These are the activations of a small neural network, seen along a few directions. Each row is one input.
Each table varies a few parts of the input and shows all the possible inputs, shuffled.
Descriptions start from the smaller parts, as in this example, which fits no table here: one of 6 places along a line, together with either a single point or one of 11 places around a ring or (one of 3 separate values, together with one of 8 places around a ring).
Shared parts are said once, and a part with two or three values counts as separate values.
In the rows, 128 means zero.

Other details of the inputs vary at random and push rows far along three fixed directions, the same in every table; ignore that.

Table:
R1: [114 132 137  79 120 106 146 182 108 148 131]
R2: [123 124 108  88  91 101 144 183 116 163 128]
R3: [124 121 172  93 117 121 107 142 126 130 180]
R4: [130 137  64 111 101  87 159 171 124 183 147]
R5: [144  98 137  74  73 124 115 158 120 146 189]
R6: [149 118 148 157 123 138  70  92 160 151 172]
R7: [114 106 110  80  98 115 159 166 111 136 151]
R8: [132 139 158 135 202 142 158 129 101  82  93]
R9: [130 116  68 167 139 151 149  93 148 113  93]
R10: [101 152 107 193 119 160 146 145 115 143 125]
R11: [143 110  15 144  68 121 111 124 158 171 154]
R12: [112 141 104 148 135 118 123  99 144 140  91]
R13: [136 130  60 147  78 121  96 101 165 166 120]
R14: [124 103  70 101  99 115 163 169 117 162 146]
R15: [152  93 157 120  94 171  94  92 144 137 154]
R16: [158 130 205 113 167 146 123 139 105 106 156]
R17: [119 156 144 113 157 101 164 160 104 116  71]
R18: [144 122 157  78  72 105 103 162 126 164 203]
R19: [138 114 199 102 137 150 104 117 119 100 163]
R20: [136 118 142 154 137 164  92  60 152  87 134]
R21: [145 119 215 116 158 132 112 144 119 127 166]
R22: [ 93 137  75 209 103 152 126 129 134 156 122]
R23: [137 123 113 160 138 129 115 111 151 132 128]
R24: [112 157 133 114 149  95 163 144 113 114 110]
R25: [113 134 101 116 149 128 160 138 106 107  77]
R26: [130 129 100 152 144 150 135  90 134  95  65]
R27: [146 129 201 121 149 125 106 126 125 146 173]
R28: [150 119 125 182 141 154  89  72 171 124 136]
R29: [141  77 102 138  57 160  71  67 172 147 189]
R30: [126 134 209 106 141 111 116 134 116 123 154]
R31: [123 144 118 142 131 122 124 103 142 138  98]
R32: [117 130 115 144 123 119 117 108 152 114 121]
R33: [131 126 121  83  99 107 145 182  98 146 125]
R34: [ 99 159  97 140 167 107 179 138 128  82  59]
R35: [139 146 151 127 157 107 155 147 117 133 118]
R36: [137 111 175  82 141 137 156 171  96 134 163]
R37: [107 140  83  96  95  80 148 161 122 159 146]
R38: [125 145  13 178 119 109 138 109 163 150  94]
R39: [140 103 157 153 129 185  91  56 153 109 128]
R40: [155 127 179 139 177 160 125 104 118  91 125]
R41: [122 125 109 150  96 123  75  89 166 143 159]
R42: [117 144  37 164 130 104 134 118 149 151 111]
R43: [129 144 136 113 123 105 144 143 119 146 102]
R44: [141 117 100 139  91 151  80  91 155 143 145]
R45: [148 131 153 129 134 116 119 139 128 144 150]
R46: [133 125 114 131 128 150 126 104 129 112 103]
R47: [ 95 128  32  94  79  72 163 188 128 163 130]
R48: [107 150 101 116 125  81 164 155 119 129 101]
R49: [124 124  58 114 108 101 145 172 119 156 140]
R50: [104 148 119 140 179 120 157 130 106  85  46]
R51: [115 146 155 129 100 133 177 227  71 162 152]
R52: [137 109 154 157 136 164  80  65 146 108 113]
R53: [134 140  71 112 106  95 147 169 124 170 154]
R54: [ 99 141 101 120 140 103 157 157 118 130  76]
R55: [128 129 150 144 196 144 185 128 106  79  71]
R56: [144 113 169 108 120 145 115 118 123 105 152]
R57: [135 139 102 139 177 131 179 139 107  91  74]
R58: [147 104 143 166 150 177 106  65 151 107 139]
R59: [139 130 109 176 161 144 118  89 144 101  96]
R60: [125 145  97 132 142  90 168 157 121 145 100]
R61: [116 127  67  91  95 105 145 171 112 154 123]
R62: [137  98 108 127  53 140  54  91 178 170 221]
R63: [108 154 106 151 195 112 174 145 117 100  74]
R64: [126 122 173  83 144 132 175 163  94  92 124]
R65: [123 132 110 141 124 135 114 108 149 132 108]
R66: [140 128 172  70  85 108 106 167 119 158 209]
R67: [137 123 208 103 142 141  96 122 118 101 172]
R68: [123 152 171 167 182 130 117  80 140  72  85]
R69: [118 134  69 142 110 120 133 121 148 138  89]
R70: [127 120 114 150  90 124  75  83 164 170 140]
R71: [141 125 191 108 176 134 148 156  94 105 129]
R72: [132 130 109 136 123 139 122 115 133 117  95]
R73: [132 134 161 109 110 105 120 134 127 139 155]
R74: [140 137 165  88 151 112 159 188 102 136 156]
R75: [145 128 232 105 133 127 107 133 116 139 140]
R76: [119 105 115 122 116 141 130 113 132 131 113]
R77: [104 114  67 138 115 136 138  97 148 114 117]
R78: [131 128 142 110 148 133 154 141 101 104  79]
R79: [127 138 103 177 175 146 118  83 142  95  95]
R80: [129 106 122 157 121 172  98  54 163 100 143]
R81: [103 138  72 213  94 154 129 128 135 156 120]
R82: [104 126  67 157 139 130 130  87 148  93  86]
R83: [130 128 128 143 110 138  74  86 159 151 143]
R84: [158  96 154  69  43 127  76 152 132 169 238]
R85: [111 139  71 106  91  86 141 168 124 173 113]
R86: [165 103 194 116 143 153 112 127 116 118 160]
R87: [116 141 180  99 164 114 149 159  97  87 116]
R88: [149 122 211 125 146 124  99 122 127 144 171]
R89: [120 140 150 112 126 112 113 131 128 130 157]
R90: [129 136 167 126 153 141 120 112 124  86 132]
R91: [141 136 163 163 136 155  70  61 160 124 126]
R92: [126 142 166 159 182 143 122  87 129  57  82]
R93: [134 115 201  89 149 145 159 154  91 105 107]
R94: [108 129 146 105 165 136 179 148  94 100  80]
R95: [ 96 149 134 137 113 132 173 213  76 162 145]
Description of these inputs: one of 5 places around a ring, together with either a single point or (one of 3 separate values, together with one of 6 places along a line).
- Changing only the place on the ring of 5 turns R5 into R82. The same change can be made to R81. Which row results? => R22
- Changing only the place on the ring of 5 turns R83 into R17. The same change can be made to R67. Which row results? => R92
- Which other rows does R55 become when the place on the line of 6 takes its other values? List them by row number. => R23, R45, R59, R60, R86
- Which other rows does R71 become when the choice among 3 separate values takes its other values? List them by row number. => R52, R82

Table:
R96: [132 132 101 136 127 123 133 121 134 120 132]
R97: [130 120 104 123 129 119 135 112 139 128 122]
R98: [122 130 107 131 116 127 119 126 131 123 113]
R99: [122 131 106 129 117 120 124 122 137 119 119]
R100: [117 126 110 120 119 118 129 112 140 127 114]
R101: [132 141 189 133 170 140 116 109 124  87 127]
R102: [119 128 105 146 132 121 137 123 135 131 136]
R103: [118 146 191  69 180  97 208 232  56 117 124]
R104: [149 125 195 145 170 157 115 103 125  91 119]
R105: [122 121 112 129 113 131 135 117 135 135 108]
R106: [134 129 102 140 124 136 135 126 131 127 126]
R107: [131 151 117 148 128  99 118 124 137 154 113]
R108: [127 127 109 137 112 132 129 125 131 127 112]
R109: [133 123 103 135 122 136 125 127 127 130 114]
R110: [106 143 114  79 131  94 208 234  67 150 112]
R111: [119 137 106 134 115 130 122 125 130 124 118]
R112: [164  93 162  90  84 137  82 141 132 163 215]
R113: [124 134 109 141 111 135 132 125 129 128 117]
R114: [125 130 102 127 128 117 122 122 138 120 124]
R115: [138 146 112 151 135 113 122 133 142 155 116]
R116: [109 133 107 141 130 119 129 124 137 131 133]
R117: [128 130 200 128 162 148 111  97 126  95 106]
R118: [135 107 175  98  75 131  87 141 133 167 217]
R119: [118 138 107 132 117 123 127 122 135 120 124]
R120: [120 125 106 119 129 116 127 113 141 128 119]
R121: [145 133 189 141 178 152 119 106 122  89 126]
R122: [131 116 102 123 134 126 133 115 137 132 120]
R123: [106 133 111 145 119 129 126 128 131 134 121]
R124: [135 125 101 132 127 120 130 122 135 119 126]
R125: [144 121 202 136 178 156 123  94 127  95 110]
R126: [149  97 171  99  80 139 100 157 124 180 221]
R127: [129 131 103 139 120 139 128 127 125 131 119]
R128: [112 130 113 151 115 134 135 128 130 138 121]
R129: [128 119 106 126 123 135 130 118 130 138 109]
- What is each input in this table made of? => either one of 2 separate values or (one of 4 places along a line, together with one of 8 places around a ring)
- Which other rows belong to the same alternative as R107? List them by row number. => R115

Table:
R130: [100 120   8 134  90 101 117 110 167 154 137]
R131: [114 139 125 117 142  97 136 110 124 103 114]
R132: [113 132  94 166 159 142 152  96 136 101  41]
R133: [104 148 137 164 132 117 151 160 101 136 109]
R134: [125 158 120 134 179 113 195 184  95 139 103]
R135: [107 128 115 122 101 132 104 104 133 136 128]
R136: [100 162  77 146 138  77 153 168 127 148 114]
R137: [151 143 153  87 140  97 152 166 100 106 118]
R138: [117 136  90 189 153 149  81  39 180  86 111]
R139: [123 148  89 179 155 123 106  61 156  81  81]
R140: [130 128 148  60  87  94 126 187 112 143 185]
R141: [102 166  46 163 139 103 156 134 131 161  55]
R142: [142 106  83 117  86 132 129 150 116 159 136]
R143: [146 136 106 176 140 150  80  40 177 109  85]
R144: [ 98 174 101 173 135  90 149 129 137 125  75]
R145: [157 139 172 147 140 152  91  74 148  91 109]
R146: [122 100 133 105  58 144  85 124 134 161 180]
R147: [162 128 184 122 127 130  78 124 139 179 206]
R148: [174 108 164 100 102 132  74 122 133 139 202]
R149: [119 134 148 163 135 151  77  36 170  98 115]
R150: [105 131 161 104 138 134 159 157  86 114 119]
R151: [100 130 134 149 176 143 152 106 124  94  49]
R152: [ 99 113  33 151  89 133 150 112 148 144 109]
R153: [114 138 161 211 127 149  75  75 155 121 116]
R154: [125 154 206 113 171 138 134 143  94  80  89]
R155: [134 135 131 168 123 144 105 112 140 157 118]
R156: [149 137 185 113 157 118 141 173 108 151 163]
R157: [117 127 123  86 115 122 168 198 103 128 163]
R158: [115 104  81 115  67 138 118 138 133 168 184]
R159: [110 147  99 137 137 138 161 148  93 107  93]
R160: [131 112 100 111  89 116 104  95 156 160 137]
R161: [171 114 243 112 163 143  86  84 138 108 156]
R162: [151 132 194 121 205 140 141 138 107  78 103]
R163: [111 144 127 158 124 113 154 169 106 144 135]
R164: [105 135 169  70 130 104 173 184  91 131 110]
R165: [ 99 133  90  84  83 112 163 201 104 140 121]
R166: [129 111 104 120 116 108 113  96 151 144 135]
R167: [136 139  56 156 102  98 101  99 162 186 137]
R168: [139 136 169 184 157 161 102  95 130 142 120]
R169: [142 127 120 156 119 142 126 135 130 176 154]
R170: [156 120 171 102 111 133  78 121 134 129 206]
R171: [124 112  99 117  94 108 111  97 160 144 151]
R172: [158 109 195  95  95 147 103 158 107 135 157]
R173: [137 126 157  95 172 118 177 169 105 107 115]
R174: [136 133 105 140  97 127  90  81 156 122 128]
R175: [ 91 172 134 136 145  89 167 184  99 129  83]
R176: [126 125 126 162 175 152 167 103 127  92  72]
R177: [131 136  98 119 130 128 173 169  93 113  89]
R178: [147 117 246 126 133 172  75 109 116  97 156]
R179: [169 111 187  88 137 128  87 132 122 137 183]
R180: [ 88 129  84 125 118 121 169 143 123 123  76]
R181: [154 157 246 123 171 128 113 125 118 132 128]
R182: [125 109  71 103  68 124 106 145 148 157 200]
R183: [106 132 120 141 127 147 146 136 113 108 110]
R184: [105 122  92 204 158 163 137  49 164  85  78]
R185: [121 134  74  88 103 105 182 206  93 137 148]
R186: [148 110 134 132 106 145  80 108 149 128 188]
R187: [169 106 146 133 119 156  82 109 153 123 173]
R188: [121 100 124  67  96 104 156 181 118 155 183]
R189: [155 116 154 138 101 159  65  93 153 127 135]
R190: [132 133  68 131 154 124 176 153 113 114  91]
R191: [106 122  75  82 100  98 154 167 120 171 110]
R192: [127 117 160 139 188 140 135  97 134  89 109]
R193: [131 133  86 177 146 145 102  67 157 106  57]
R194: [149 109 176 102  96 149 106 150 102 139 202]
R195: [158 105  66 112  63 133 114 147 135 170 192]
R196: [121 157 159 119 130  73 144 175 111 141 143]
R197: [133 132 162 139 205 143 180 128 112  80  78]
R198: [152 140 151 104 163 103 137 136 116 104 107]
R199: [146  93 145 132 102 160 102 107 140 150 155]
R200: [125 128  89 176 185 133 126  60 164  91  71]
R201: [140 108  34 126  53 109 105  96 175 179 137]
R202: [129 108 135 121 105 147 103 117 138 138 189]
R203: [121  96  56 164 106 143 122  85 156 148 123]
R204: [114 142 165 107 154 139 175 177  90  96 122]
R205: [112 144  76  82  75  92 149 166 128 148 132]
R206: [144 123 228 178 151 151  64  93 152 118 191]
R207: [133 118 190 124 185 148 151 120 112 101 122]
R208: [114 128 154  91 146 120 184 176  97 118 140]
R209: [159  98 176 112  94 159  75 121 129 147 160]
R210: [132 112 108 136 113 143 103  90 161 140 107]
R211: [120 126 181  86 155 124 141 162 102 106 157]
R212: [101 137  34 137 162 101 158 109 142 126  75]
R213: [148 119 140 111 142 137 156 160  97 124 128]
R214: [104 155 101 160 146 103 175 174 107 137 117]
R215: [125 109  94  86  44 109 112 125 156 182 180]
R216: [ 93 156 112  83 120 104 169 198  98 123  95]
R217: [119 135 204 112 200 124 151 122 114  78 106]
R218: [122  93  98 140  99 149 112  99 142 158 136]
R219: [152 133 152 127 152 148 158 149  99  96 115]
- What is each input in this table made of? => one of 9 places around a ring, together with either one of 2 separate values or one of 8 places around a ring
- Changing only the place on the ring of 9 turns R218 into R207. The same change can be made to R183. Which row results? => R157
- Changing only the place on the ring of 9 turns R185 into R174. The same change can be made to R134. Which row results? => R181
- Changing only the place on the ring of 9 turns R143 into R198. The same change can be made to R145. Which row results? => R137
- Start at R158 and move only the place on the ring of 8, one step at a time. The first step leads to R184. Which rows follow, in order? => R203, R176, R213, R219, R194, R204
- Which other rows does R196 become when the choice among 2 separate values takes its other values? List them by row number. => R167
- Which other rows does R133 become when the choice among 2 separate values takes its other values? List them by row number. => R168
- List by row number the other rows that have the place on the ring of 9 in common with R210. => R135, R141, R154, R164, R175, R189, R191, R193, R216

Table:
R220: [115 150 182  95 185 109 161 147  98  77 102]
R221: [113 136  75 146 147 129 169 114 123 102  44]
R222: [125 126 176  66  81 120 133 193  93 143 173]
R223: [154  98  55  78  73 109 114 142 145 161 166]
R224: [148 110 205 123 133 156 116 142 115 142 183]
R225: [102 138  69 136 160 104 157 107 139  96  72]
R226: [144 129 146  94 149 127 183 208  76 129 133]
R227: [149 149 211 126 152 103  79 105 146 137 153]
R228: [127 132 209 178 195 171 124  93 121  84 117]
R229: [130 123 123 191 112 166  80  83 157 125 166]
R230: [129 156 121 178 132 111 111 129 141 167 134]
R231: [118 131 168  70 136 114 184 194  81 128 106]
R232: [127 135  98 189 177 151 153  97 133  97  74]
R233: [138 109  56  56  80  81 158 178 119 164 151]
R234: [120 147  92 153  90 100  98 121 155 184 121]
R235: [ 95 154  64 175 157 127 174 137 120 110  81]
R236: [122 125  74 130  94 114 102 101 159 123 148]
R237: [127 124 223 125 139 162 101 108 117 103 140]
R238: [133  93 141 134  72 159  65  86 158 158 175]
R239: [136 116  88 110 102 137 137 141 121 135 108]
R240: [138 106 111 139 122 138  91  63 172 125 139]
- What is each input in this table made of? => one of 3 separate values, together with either a single point or one of 6 places along a line
- Changing only the choice among 3 separate values turns R220 into R237. The same change can be made to R225. Which row results? => R238
- List by row number the other rows that have the choice among 3 separate values in common with R226. => R224, R228, R229, R230, R232, R235
- Which other rows does R236 become when the choice among 3 separate values takes its other values? List them by row number. => R222, R229
